Look-ups in named tables: a row name and a column name give one cell, copied from the table.

vuf =
         loveg  vedezes  nila
nus        186      124   164
balufe     140      122   151
fudo       133      120   241
mevogos    123      146   132
niramak     96      139   141
dos        138      128   140
kilu       125      119   137
zimepus    111      136   118
sopafo     140      174     6
vom        139      131   140
fum        159      134   109
lota       159      108   227
sidiv      133      137   135
nekal      151      141    89

What is the loveg of lota in vuf? 159
What is the vedezes of mevogos in vuf? 146
What is the nila of lota in vuf? 227
What is the vedezes of nekal in vuf? 141
What is the nila of vom in vuf? 140
What is the loveg of dos in vuf? 138
What is the loveg of mevogos in vuf? 123
What is the vedezes of kilu in vuf? 119
What is the loveg of fudo in vuf? 133
What is the vedezes of nus in vuf? 124
What is the nila of dos in vuf? 140
What is the vedezes of fudo in vuf? 120
What is the nila of fum in vuf? 109
What is the vedezes of niramak in vuf? 139
What is the nila of mevogos in vuf? 132
What is the loveg of sopafo in vuf? 140
What is the loveg of vom in vuf? 139
What is the loveg of niramak in vuf? 96

fedovu:
	tig	lal	nenu	ves	nen	sepa	nolu	zibava	divazi
pokame	49	9	-26	-28	0	-5	14	-25	-52
siga	-16	-62	49	8	-22	-11	-58	27	-3
madoro	26	-19	1	-25	-22	42	-35	43	-9
bal	-19	-52	49	10	-21	-9	-58	24	-7
bona	-69	-29	-6	1	-23	-12	-31	6	34
zivubus	-28	18	45	24	-4	-8	-44	-17	-49
tup	16	-80	18	-10	-14	-51	-18	-7	-11
tapovos	-32	-7	-39	-27	-26	35	-20	31	36
muko	14	-12	15	2	4	-50	-2	-48	-58
kap	-13	29	-71	-30	-3	-12	33	-43	-7
pumepu	7	-16	20	7	5	-60	-3	-54	-58
lep	-46	57	-36	-9	-10	30	-9	-11	-6

lal of bona: -29
zibava of muko: -48
ves of lep: -9
zibava of siga: 27
tig of siga: -16
divazi of muko: -58
lal of pumepu: -16
nenu of madoro: 1
zibava of pumepu: -54
tig of muko: 14
sepa of tapovos: 35
lal of zivubus: 18

Table bopodos
         mun  zageru  dapudor  loz  buk  tomo
buvu     156     178      170  206  132   175
durud    147     136      128  150  231   152
rem      139     170      114  123  109   209
mis      169     209      121  210  200   154
saro     155     133      192  129   91   182
selagom  134      43      190  158  102   141
kedug    148     106      170  169  203   142
zur      122     109      108  161  185   105
litikoz  120     178      184  133  191   155
gav       56     177       97  184  175   104

buvu, zageru: 178
gav, loz: 184
kedug, tomo: 142
buvu, loz: 206
durud, buk: 231
kedug, mun: 148
saro, tomo: 182
gav, tomo: 104
zur, zageru: 109

tuki =
,tibubu,gilalu,poguro,vul,zazal,sovali,vol,dol,tus
pag,403,574,451,376,413,552,645,508,480
livev,488,561,498,469,480,545,585,522,514
rorav,500,550,575,527,570,635,575,372,438
vel,519,550,562,550,559,593,567,453,490
gizokan,416,561,576,604,536,613,568,689,767
lun,427,653,928,366,642,274,232,562,615
zaru,496,559,511,479,488,547,584,539,523
zav,509,546,564,545,569,623,581,394,452
duz,495,608,673,681,639,407,442,383,580

duz, zazal => 639
zav, zazal => 569
rorav, tibubu => 500
gizokan, vul => 604
zaru, tibubu => 496
gizokan, sovali => 613
rorav, zazal => 570
livev, poguro => 498
zav, vul => 545
livev, sovali => 545
duz, sovali => 407
pag, zazal => 413
gizokan, gilalu => 561
gizokan, zazal => 536
pag, vul => 376

nenub.tsv
	lozer	tagofu	rul	pizagum	vogore
nup	102	119	100	204	171
sekuba	101	177	136	189	174
zefe	108	151	148	176	172
sir	130	143	142	161	154
tagulo	122	130	64	199	169
ren	115	102	149	169	169
vonimib	110	150	76	205	170
piforep	106	147	146	177	172
kegu	104	159	144	181	174
lisit	104	149	143	182	174
lobakeg	135	99	68	187	166
zupe	113	135	68	204	169
rubetuv	136	127	137	161	143
rad	101	177	129	192	173

nup, tagofu: 119
tagulo, vogore: 169
rad, rul: 129
ren, tagofu: 102
sir, rul: 142
lobakeg, tagofu: 99
rubetuv, rul: 137
kegu, pizagum: 181
piforep, tagofu: 147
kegu, tagofu: 159
sir, vogore: 154
sekuba, tagofu: 177
nup, rul: 100
sir, lozer: 130
piforep, vogore: 172
lisit, rul: 143
zupe, tagofu: 135
lisit, vogore: 174
zupe, pizagum: 204
zefe, lozer: 108
Row with the largest pizagum: vonimib

dof =
         vep  pufafad  nirer   gir   zaf
tani    5576     6348   4811  5495  5396
kifu    1766     6480   8339  6345  7657
kug     4436     4010   7060  4532  6062
rir     6776     6476   3429  5731  5712
sekare  6122     6769   5975   875  4659
zisos   6904     5742   5403  3915  4864
bude    4842     6292   7630  3879  6740
vup     5198     4413   4160  8541  4923
renubu  5069     7020   4777  8356  6033
noburo  3941     5373   7270  7981  6965

vep of renubu: 5069
gir of zisos: 3915
nirer of sekare: 5975
vep of rir: 6776
zaf of tani: 5396
pufafad of rir: 6476
nirer of bude: 7630
vep of sekare: 6122
vep of kug: 4436
pufafad of tani: 6348
zaf of zisos: 4864
pufafad of bude: 6292
pufafad of renubu: 7020
zaf of renubu: 6033
pufafad of zisos: 5742
zaf of noburo: 6965
nirer of kifu: 8339
nirer of noburo: 7270
gir of renubu: 8356

